Each row below holds a small network's activations on one record, seen along a few directions.
Records have a field called F. Each example row is followed by its value.
The word absent means that the record has no F.
The largest differences between rows may come from other fields.
In the rows, zero is written as 500.
Random noise pushes rows far along 2 fixed directions. That doesn't count. These rows show it; they differ only by the noise:
[527 496 540 541 540 388 377 575 478 497 384 577 378 457]
[591 303 668 654 537 174 264 537 661 735 451 594 378 835]
[347 715 629 624 835 633 494 592 384 488 354 383 538 235]
[576 533 381 398 373 426 405 597 378 303 346 673 285 268]

[514 494 507 491 365 640 551 500 474 432 564 514 505 529] -> f1
[525 417 407 489 338 536 569 414 461 502 584 519 494 594] -> f8
[510 528 487 506 527 430 419 578 430 424 371 592 363 393] -> f2
[568 521 533 515 560 375 408 580 507 574 400 459 531 527] -> f5
[457 559 460 527 533 616 518 520 415 466 534 490 566 316] -> f9
[495 608 562 511 701 526 468 526 419 532 358 400 518 313] -> absent
[505 579 531 495 500 492 532 478 501 467 505 479 488 408] -> f7
[550 488 520 492 490 422 518 498 545 508 531 516 447 528] -> f6
[339 551 610 561 616 578 596 368 565 647 582 447 624 666] -> f4
[454 575 455 499 604 606 560 498 521 387 452 449 559 360] -> f6
[407 526 549 486 536 530 487 479 513 505 441 427 578 433] -> f4
[477 596 530 529 571 481 408 598 437 439 384 533 424 330] -> f1
[496 496 450 395 564 520 478 552 464 350 462 476 427 344] -> f3
[525 468 496 531 464 518 563 467 569 630 567 475 621 763] -> f5
[444 485 552 513 698 554 509 484 571 499 535 422 546 566] -> f3
[470 595 402 460 546 632 527 519 391 365 500 521 578 296] -> f9
[395 549 541 609 607 679 623 415 449 588 578 351 644 523] -> f8
[587 438 558 548 585 436 493 481 539 624 398 494 486 453] -> absent
[529 540 482 438 506 564 477 585 409 408 348 513 463 301] -> f2
[463 678 314 331 325 701 735 509 298 175 511 532 459 144] -> f7

Which value of F does each new row have?
[501 451 388 346 252 569 575 405 521 412 546 594 530 556] -> f4
[540 485 680 638 769 467 426 463 544 761 430 395 522 505] -> absent
[458 560 475 506 562 568 511 450 432 493 512 421 490 441] -> f8
[490 506 395 344 320 509 483 489 459 348 428 559 471 342] -> f4
[358 442 676 600 559 594 590 395 608 691 616 346 708 759] -> f4
[639 320 408 444 316 291 350 531 511 474 518 662 414 578] -> f9
[506 532 557 558 560 416 377 576 490 504 400 554 415 446] -> f1
[460 420 662 677 733 390 431 508 667 654 468 364 577 647] -> f6
[624 404 504 497 365 271 297 570 549 510 421 672 320 564] -> f1
[483 527 578 568 612 458 426 593 462 508 384 483 437 428] -> f2
